A small network was trained on invented records. Each row is its activation on one of them, seen along a few directions.
Each row is followed by the record's values for the fields LIDIR, BOFUM, DODE, ZABAD.
Not every record has every field; a missing one is left out.
The largest differences between rows may come from other fields.
In the rows, 500 means zero.
Random noise pushes rows far along 10 fixed directions. That doesn't count. These rows show it; they differ only by the noise:
[427 400 335 615 550 347 491 393 661 575 549 415 475 468 561 625 487 646 406 636 647 403 447]
[613 678 324 571 353 503 417 595 366 585 303 727 666 501 672 570 597 466 478 502 506 327 308]
[588 636 462 407 636 444 407 309 625 668 388 430 675 500 484 637 736 685 523 598 461 597 624]
[575 232 509 481 483 524 390 624 527 427 286 535 389 659 529 631 694 340 376 402 371 783 524]
[549 507 519 551 696 349 516 424 679 371 602 366 297 559 371 546 604 400 282 525 658 685 483]
[670 719 452 433 327 439 452 639 568 606 539 484 514 259 554 397 657 333 204 532 649 316 374]
[503 246 472 676 857 526 282 496 488 679 452 463 223 843 714 386 161 374 834 267 559 707 577]
[618 529 481 463 664 519 336 575 622 404 427 544 530 572 505 610 698 803 258 356 515 666 333]
[663 524 708 254 214 567 412 573 461 357 392 438 588 505 465 484 652 370 247 371 377 429 540]
[502 283 547 524 527 379 486 711 507 691 531 437 288 590 657 629 478 550 474 552 708 282 383]
[243 571 678 581 206 778 532 540 337 363 564 385 525 457 770 649 273 489 562 480 270 205 463]
[506 458 453 590 487 469 500 436 502 568 401 451 380 547 548 539 562 71 573 579 437 669 650]

[569 611 266 659 460 367 507 455 611 607 575 561 423 276 425 276 551 69 375 553 599 613 510] -> (ZABAD pusuv)
[663 618 491 429 646 463 477 642 536 589 512 520 442 501 501 395 621 381 475 470 605 581 427] -> (LIDIR sapap; BOFUM dumo; DODE muzi; ZABAD finaz)
[636 544 342 632 599 447 439 625 383 523 424 694 371 668 629 390 392 326 594 418 682 554 321] -> (ZABAD vezo)
[581 394 346 466 410 590 379 711 437 574 327 692 591 483 645 483 530 689 482 396 508 472 354] -> (ZABAD sada)
[400 497 117 873 516 394 441 521 525 790 458 698 411 266 637 503 455 388 506 646 670 502 422] -> (ZABAD sezi)
[437 810 441 691 593 694 552 603 287 407 459 672 490 563 692 588 430 469 695 502 439 558 314] -> (LIDIR nirer; BOFUM dumo; DODE saron; ZABAD vezo)
[608 518 517 350 400 389 479 453 422 414 382 587 719 628 437 592 573 737 416 505 554 316 421] -> (LIDIR sapap; BOFUM dumo; DODE saron; ZABAD vezo)
[558 507 565 435 383 378 547 294 484 357 466 517 584 547 240 458 566 353 425 502 449 543 652] -> (ZABAD pusuv)
[455 642 558 471 224 548 582 484 463 458 514 452 581 369 532 544 585 301 440 592 382 332 510] -> (ZABAD sada)
[424 254 191 607 506 355 487 296 632 407 378 581 617 549 428 571 501 653 445 561 509 591 501] -> (LIDIR sapap; BOFUM dumo; DODE muzi; ZABAD sada)
[510 418 524 475 452 400 504 419 408 490 390 606 636 682 410 601 544 576 575 475 426 411 509] -> (LIDIR sapap; BOFUM dumo; DODE saron; ZABAD pusuv)
[458 377 510 526 619 416 487 368 489 711 492 497 523 599 459 485 414 542 770 522 481 472 651] -> (LIDIR nirer; BOFUM ralud; DODE gez; ZABAD pusuv)
[561 416 558 436 391 441 500 668 356 682 435 584 509 588 589 523 466 562 601 490 606 187 402] -> (LIDIR nirer; BOFUM ralud; DODE muzi; ZABAD sada)
[403 630 556 523 566 647 486 494 677 612 712 336 409 237 526 320 474 333 505 464 388 634 592] -> (LIDIR sapap; BOFUM ralud; DODE gez; ZABAD finaz)
[572 664 691 377 542 510 580 589 514 549 645 388 411 393 393 399 611 313 472 527 510 522 570] -> (LIDIR nirer; BOFUM dumo; DODE saron; ZABAD pusuv)
[362 723 581 508 514 586 657 429 592 479 686 309 469 302 499 558 566 409 511 677 415 519 575] -> (LIDIR sapap; BOFUM dumo; DODE saron; ZABAD pud)
[594 478 447 425 381 380 546 567 540 616 446 504 488 359 423 493 693 363 367 622 603 448 527] -> (LIDIR nirer; BOFUM dumo; DODE gez; ZABAD sada)
[632 587 662 352 625 507 451 671 478 593 523 463 432 529 505 477 556 681 459 432 654 419 430] -> (LIDIR nirer; BOFUM dumo; DODE muzi; ZABAD sada)
[358 178 472 616 781 369 567 684 705 795 645 348 174 452 580 688 588 641 515 695 666 581 480] -> (LIDIR nirer; BOFUM dumo; DODE muzi; ZABAD pusuv)
[443 823 415 750 695 450 608 603 460 634 555 631 392 420 537 661 696 374 534 660 567 553 325] -> (LIDIR nirer; BOFUM dumo; DODE muzi; ZABAD pusuv)
[392 736 524 529 580 428 689 252 433 655 573 413 568 524 503 581 445 446 857 771 522 378 661] -> (LIDIR sapap; BOFUM dumo; DODE gez; ZABAD vezo)
[475 296 458 488 574 683 342 606 606 542 393 495 485 442 589 518 586 612 470 379 315 820 556] -> (LIDIR nirer; BOFUM ralud; DODE gez; ZABAD finaz)
[441 536 597 472 264 571 510 617 512 498 570 503 542 298 493 492 597 436 328 470 372 362 448] -> (LIDIR sapap; BOFUM ralud; DODE gez; ZABAD pusuv)
[521 581 530 534 570 470 463 484 505 483 614 457 450 539 530 409 354 528 498 433 635 389 420] -> (ZABAD finaz)
[628 821 866 255 700 653 446 578 430 493 546 402 560 623 497 570 638 768 580 390 455 500 485] -> (ZABAD finaz)
[503 357 439 392 366 498 435 384 575 425 400 459 654 452 428 493 524 656 370 469 429 517 595] -> (LIDIR nirer; BOFUM dumo; DODE muzi; ZABAD sada)
[546 706 678 346 588 425 561 214 532 322 649 386 629 606 286 446 405 761 507 456 589 344 540] -> (LIDIR sapap; BOFUM ralud; DODE gez; ZABAD nomo)
[418 325 311 639 577 397 492 444 541 565 488 553 510 615 582 551 376 629 607 518 564 418 406] -> (LIDIR sapap; BOFUM dumo; DODE saron; ZABAD sada)
[739 647 675 359 456 577 428 669 237 565 358 656 485 694 562 351 453 316 675 305 516 401 472] -> (ZABAD nomo)
[408 371 315 719 490 489 447 397 556 538 444 490 408 506 623 507 398 241 563 533 456 604 559] -> (LIDIR sapap; BOFUM dumo; DODE muzi; ZABAD nomo)
[472 843 647 414 638 649 591 491 438 253 597 531 643 487 386 588 580 867 476 473 448 537 388] -> (LIDIR sapap; BOFUM dumo; DODE saron; ZABAD finaz)
[600 581 432 475 307 287 619 381 488 348 559 495 504 508 395 394 440 280 354 605 711 296 444] -> (ZABAD vezo)
[282 457 421 603 471 579 523 366 591 499 404 502 612 289 446 792 719 713 425 697 284 706 639] -> (LIDIR nirer; BOFUM dumo; DODE saron; ZABAD sezi)
[435 361 358 486 412 362 560 308 676 557 409 406 591 312 382 703 765 543 350 815 458 650 708] -> (LIDIR nirer; BOFUM dumo; DODE saron; ZABAD vezo)
[453 659 543 583 675 260 570 228 611 514 732 345 404 484 329 430 385 467 474 612 741 416 581] -> (LIDIR sapap; BOFUM dumo; DODE saron; ZABAD vezo)
[404 583 491 642 560 375 646 491 484 675 556 510 430 454 470 685 644 397 582 720 537 443 496] -> (LIDIR nirer; BOFUM dumo; DODE gez; ZABAD pusuv)
[559 595 504 391 457 416 536 412 468 666 442 540 699 474 400 527 655 533 592 592 436 420 599] -> (LIDIR sapap; BOFUM dumo; DODE saron; ZABAD pusuv)
[596 472 536 414 595 531 515 869 464 689 424 604 395 482 569 603 769 560 489 528 551 562 360] -> (LIDIR nirer; BOFUM dumo; DODE saron; ZABAD sada)
[608 742 632 380 524 618 355 377 427 442 469 529 726 556 431 364 450 644 539 269 355 494 551] -> (LIDIR nirer; BOFUM dumo; DODE saron; ZABAD pusuv)
[462 477 395 607 520 429 635 465 474 392 468 562 425 546 450 636 549 426 481 640 571 560 447] -> (LIDIR nirer; BOFUM dumo; DODE saron; ZABAD nomo)
[605 288 389 469 688 242 426 401 629 699 558 507 500 621 401 331 390 640 589 448 719 416 518] -> (LIDIR sapap; BOFUM ralud; DODE gez; ZABAD pusuv)

Which values does each new row have?
[468 461 692 322 435 742 469 737 476 364 492 485 523 453 526 550 603 727 392 348 324 564 440] -> (LIDIR sapap; BOFUM dumo; DODE saron; ZABAD sada)
[646 530 780 221 492 633 476 668 354 632 416 429 507 624 576 489 578 444 707 450 419 477 619] -> (ZABAD finaz)
[390 644 792 509 424 613 553 436 244 201 561 488 507 695 484 551 260 549 603 391 419 329 491] -> (LIDIR sapap; BOFUM dumo; DODE saron; ZABAD vezo)
[427 560 444 495 767 555 496 401 552 734 458 457 568 478 544 601 567 742 784 629 454 640 639] -> (LIDIR nirer; BOFUM dumo; DODE saron; ZABAD sada)
[300 392 575 531 705 509 620 438 582 430 591 407 490 589 436 777 587 832 584 615 391 609 515] -> (LIDIR sapap; BOFUM dumo; DODE saron; ZABAD pusuv)
[671 731 331 459 301 416 442 549 496 646 564 632 658 271 543 199 409 470 383 450 715 110 321] -> (LIDIR sapap; BOFUM ralud; DODE gez; ZABAD nomo)
[584 891 570 436 277 537 535 680 466 442 595 518 569 241 557 514 682 462 184 563 588 261 276] -> (ZABAD vezo)
[560 676 277 597 450 605 435 529 463 546 421 734 672 391 545 333 550 331 567 396 342 625 421] -> (LIDIR sapap; BOFUM ralud; DODE gez; ZABAD pusuv)
[614 417 424 517 496 369 556 694 512 449 561 604 368 517 416 379 549 302 340 452 652 514 333] -> (LIDIR sapap; BOFUM dumo; DODE saron; ZABAD pusuv)
[565 422 303 565 441 370 563 535 614 506 572 506 340 354 447 298 471 159 338 548 674 567 476] -> (LIDIR sapap; BOFUM dumo; DODE saron; ZABAD nomo)
[482 541 450 464 252 469 616 426 407 495 470 514 619 424 513 512 436 444 529 639 517 246 525] -> (LIDIR nirer; BOFUM dumo; DODE saron; ZABAD nomo)
[421 450 402 589 199 383 669 417 449 401 492 482 471 431 495 566 452 210 404 700 561 275 501] -> (LIDIR nirer; BOFUM dumo; DODE muzi; ZABAD nomo)
[541 585 520 540 439 430 631 615 323 735 414 640 436 481 498 542 620 170 710 677 532 402 536] -> (LIDIR nirer; BOFUM ralud; DODE gez; ZABAD finaz)
[605 558 431 593 655 426 530 418 566 174 561 572 373 590 238 293 523 133 349 353 509 873 481] -> (LIDIR sapap; BOFUM dumo; DODE saron; ZABAD pusuv)
[530 824 914 245 230 629 647 501 182 392 476 452 651 541 420 515 515 321 646 521 350 189 632] -> (LIDIR sapap; BOFUM dumo; DODE muzi; ZABAD finaz)
[313 441 526 568 469 622 328 357 589 741 616 290 511 341 719 405 204 632 631 461 429 401 689] -> (ZABAD vezo)
[427 251 618 372 186 404 682 336 375 378 417 426 557 569 330 595 469 335 570 681 432 368 763] -> (ZABAD finaz)
[620 281 571 387 574 276 416 418 480 589 440 529 510 678 337 486 431 779 502 456 722 376 584] -> (ZABAD sezi)
[544 334 484 603 565 481 494 734 356 490 376 647 293 707 574 566 483 378 543 418 591 567 366] -> (LIDIR nirer; BOFUM dumo; DODE muzi; ZABAD sada)
[419 457 285 782 662 426 476 421 580 417 526 580 361 506 489 505 429 424 417 504 584 739 427] -> (LIDIR nirer; BOFUM dumo; DODE saron; ZABAD vezo)
